A small network was shown many inputs. Here are its activations along a few directions, one row for each input.
In each table, some parts of the input vary, and every possible input appears once, in random order.
Descriptions start from the smaller parts, as in this example, which fits no table here: one of 4 places along a line, together with either a single point or (one of 2 separate values, together with one of 5 places around a ring) or one of 11 places around a ring.
Shared parts are said once, and a part with two or three values counts as separate values.
In the rows, 128 means zero.

Other details of the inputs vary at random and push rows far along two fixed directions, the same in every table; ignore that.

Rows:
R1: [186 160  79 147 133 121 159 158  59 119 126 145  83 159  96 165 114]
R2: [177 177  84 148 137 107 163 163  73 104 117 158 104 138 105 165 114]
R3: [116 129 134 110 108 116 111 130 140 106 147 115 134 142 147 118 119]
R4: [143 135 122 179 125 124 128 127 120  96 118 146 127 141 121 127 135]
R5: [150 118 143  99 118  98 131 127 137 139 122 150 110 120 113 141 100]
R6: [189 177  77 155 129 102 155 160  69 114 112 159  94 146  98 163 116]
R7: [ 73 114 130  61 147 130 146 156 194 165 110  95 200  77 129  85 108]
R8: [ 93 109 119  88 161 159 180 186 153 166  81 124 194 111  93 119 108]
R9: [129 117 133 159 115 151 104 109 137 117 132 121 117 164 136 115 157]
R10: [123 140 146 118  96 124  89 100 141 100 160 114 117 153 161 117 142]
R11: [ 61  76 177  67 154 142 151 159 194 153  88 122 189  92 121 104 110]
R12: [135 142 118 150 116  96 109 117 148 115 131 118 130 111 140  98 136]
R13: [188 115 118 167 148 123 174 131  73 136  99 177  81 137  66 165 116]
R14: [138 144 115 140 131 131 119 115 127 126 142 104 108 130 136 114 153]
R15: [105 133 147  97  96 127  83 116 163 121 145 102 134 149 161 102 140]
R16: [151 110 138 127 128  96 129 101 138 136 128 141 102  96 112 120 117]
R17: [128 127 124 125 142 146 106 116 119 142 139  91 117 125 143 130 155]
R18: [124 116 143 171  96 112  86 105 160 103 125 132 139 144 140  96 142]
R19: [197 138 103 155 159 106 182 122  68 125 123 168  69 100  81 167 111]
R20: [108  98 151 160 107 132  96  99 156  97 145 118 134 153 147 101 139]
R21: [159 140 119 128 100  98 121 105 120 124 143 146 118 143 115 135 102]
R22: [145 136 114 158 130 115 130 112 113 105 151 115 105 125 131 120 135]
R23: [113  93 153 147 111 156  74  90 142 127 138 106 128 162 157 119 162]
R24: [114 124 138 121 142 145 102 106 128 128 150  90 127 120 156 126 157]
R25: [ 85 133 127  41 171 175 148 196 127 159 106  94 175 120 146 144 127]
R26: [ 94 141 157 153  93 129 115 104  96 169 145 196 110 102 146 174 120]
R27: [136 143 126 148 128 129 116 100 125 108 156 107 106 129 146 116 155]
R28: [122 125 127 148 140 163 133 131 125 114 126 124 127 154 131 128 150]
R29: [128 149  68  96 198 155 213 225  97 165  85 107 146 100  89 140 117]
R30: [115 128  93  99 211 208 202 216  80 164  76 117 155 132 101 176 139]
R31: [132 106 172 105  95  87 100  88 162 114 147 145 115 119 141 125 106]
R32: [ 75 127 173 144  70 121  80  88 132 178 147 181 121 105 160 147 124]
R33: [113 101 134 148 117 139 111 127 149 120 125 117 139 152 131 104 137]
R34: [149 137 128 117 118 141  94 116  97 131 142 114 104 159 147 147 139]
R35: [ 57  95 153  77 145 154 151 158 192 148  99 111 214 104 125  97 110]
R36: [149 140 127 124 106 101 128 103 122 113 149 146 125 137 123 138 101]
R37: [146 131 126 147 118 103 127  82 132 114 155 131 124 110 125 116 118]
R38: [121 142 126 141 125 102 118 121 153 106 134 116 142 102 148 100 134]
Each input here is: one of 2 separate values, together with either a single point or (one of 3 separate values, together with one of 6 places along a line).
Changing only the choice among 2 separate values turns R12 into R38. The same change can be made to R15. Which row results?
Answer: R10
Change only the choice among 3 separate values in R22. List by row number the other rows that result.
Answer: R3, R20
Change only the place on the line of 6 in R23. List by row number the other rows that result.
Answer: R8, R9, R13, R18, R33
Change only the place on the line of 6 in R5. List by row number the other rows that result.
Answer: R1, R6, R15, R21, R34

Rows:
R39: [120 122 144 110 104 115  95 101 146 141 144 121 127 124 145 119 126]
R40: [ 74  88 170  99  98 122  91 113 205 139 122 116 179 123 147  84 120]
R41: [150 128 124 165 129 145 129 102  89 122 145 138  95 148 123 150 141]
R42: [ 95 140  95  90 200 178 212 221 106 184  76 129 168  86  96 153 121]
R43: [160 152 107 153 116 127 125 123  93 103 144 133 101 163 127 143 132]
R44: [ 70 113 161  90 109 122  79 116 193 145 137  93 159 102 172  87 142]
R45: [153 120 123 164 121 134 125 117 110 112 127 138 105 160 115 133 137]
R46: [163 123 118 176 131 136 122 115 103  98 126 130 102 163 118 134 147]
R47: [108 101 142  92 128  86 113 106 223  97 138  70 173  92 141  44 120]
R48: [101 107 156 124 108 130 104  92 152 142 143 130 144 120 141 118 125]
R49: [155 150 110 153 124 131 117 123 103  93 142 118 111 162 137 135 143]
R50: [160 138 132 134 116  98 127 108 101 131 140 158  86 115 121 154 114]
R51: [112 139 133 134 102 112  99 118 151 116 141 121 139 131 152 107 132]
R52: [197 138 114 184 124 101 159 115  68 115 120 192  71 138  82 171 109]
R53: [154 138 120 139 124 132 114 113  98 124 145 122  91 147 133 142 142]
R54: [113 132 150 110  99  95 112 117 153 116 139 144 139 117 143 120 106]
R55: [200 156  92 174 143 135 133 116  50 108 141 131  61 159 115 167 151]
R56: [ 99 106 169 118 110 113 113  95 157 136 140 147 137 100 142 124 116]
R57: [110 131 139 112  95 112 101 115 156 123 142 125 151 135 146 111 116]
R58: [ 97 131  95  87 194 168 209 238 128 176  57 128 179  97  89 137 116]
R59: [ 97 134  95  80 214 196 209 225 103 167  78 105 173 106 104 155 132]
Describe the family of inputs behind these rows.
Answer: either a single point or (one of 4 separate values, together with one of 5 places along a line)
A walk changes only the place on the line of 5. It starts at R49 and steps to R43. List the rest of the walk in order.
Answer: R51, R57, R54
Change only the place on the line of 5 in R40. List by row number the other rows that result.
Answer: R45, R46, R52, R58

Rows:
R60: [ 66  90 148  63 155 165 124 153 198 136 116  61 196 124 149  81 139]
R61: [122  91 181 174  53  54  49  29 210  90 163 138 123 115 153  60 126]
R62: [ 58 115 128  86 151 152 128 166 204 129 113  64 210 109 153  66 142]
R63: [ 93  92 186 178  66 132  23  18 170 105 186 106 119 154 191  90 172]
R64: [160 119 133 181 122 117 144 101  85 152 121 189  82 114  94 164 119]
R65: [211 162  94 232 119 153  89  69  19  99 171 130  24 192 139 177 189]
R66: [121 125 146 167  78 112  17  51 180  64 186  54 117 168 202  57 187]
R67: [ 95 155  82  70 187 204 170 248 110 152  81  81 174 157 131 144 148]
R68: [205 181  79 159 149 111 204 145   4 169 122 216  50 100  68 227  93]
R69: [ 92 139 111  74 174 167 198 228 121 154  76 139 182 119 105 153 103]
R70: [ 75 108 166  21 124  98 130 144 201 164 121 117 181  69 139 103  84]
R71: [ 93  91 203 167  61 106  31  15 174 104 185 133 114 130 187 100 152]
R72: [238 178  98 211  81  39 127  54  56  91 174 197  29 124  98 162 100]
R73: [235 158  67 169 186 137 217 158  11 115 109 167  61 144  55 204 113]
R74: [136 127 113 108 154 164 110 140 125 110 137  60 120 164 149 115 167]
R75: [ 58 114 146  74 147 127 139 164 208 128 111  91 203  85 149  76 120]
R76: [142  93 147 120 127 104 138 113 151 135 113 145 123 112 100 119 106]
R77: [100 156 113  46 146 122 192 217 122 182  85 166 171  89 100 163  71]
R78: [172 128 124 176 102 103 138 118  94 125 113 193  96 148  90 157 104]
R79: [ 90 139  95  86 178 192 189 230 119 155  78 113 186 143 109 142 124]
Describe the family of inputs behind these rows.
Answer: one of 4 separate values, together with one of 5 places along a line

Rows:
R80: [171 158  82 114 154 100 181 176 115 111 107 127 131 119  91 127 103]
R81: [ 30  77 201  83  84 117  64  96 242 146 135 108 198  99 178  65 125]
R82: [104 114 142 153 111 159  52  87 164  83 162  55 137 178 186  79 189]
R83: [120 149 115 116 147 165 157 163  74 168 116 155 120 128 120 183 124]
R84: [120 125 107  83 177 134 195 192 141 146  87 122 167  95  92 124 101]
R85: [213 129 137 241  62  80  78  18  72  89 176 189  32 169 117 153 134]
R86: [124 135 122 128 151 153 168 164  89 159 102 165 124 120 105 172 118]
R87: [ 40  89 193  64  97 107  66  96 243 138 146  84 190  85 186  59 129]
R88: [145 147  76 137 184 193 154 182  85 116 112  74 126 171 124 137 172]
R89: [130 132 119 124 152 153 170 167  85 162 100 166 120 123 101 175 116]
R90: [129 151  89  76 168 114 190 206 147 128  92 110 171  99 100 111  99]
R91: [233 134 123 241  75  63  93  17  80  60 182 170  34 163 110 135 130]
R92: [ 85 109 183 122  73 129  52  69 155 138 164 131 127 140 180 124 139]
R93: [150 144 103 112 160 127 172 159  99 148 111 136 116 103 101 150 115]
Describe the family of inputs behind these rows.
Answer: one of 2 separate values, together with either a single point or one of 6 places along a line
Change only the place on the line of 6 in R89. List by row number the other rows that result.
Answer: R80, R84, R85, R92, R93
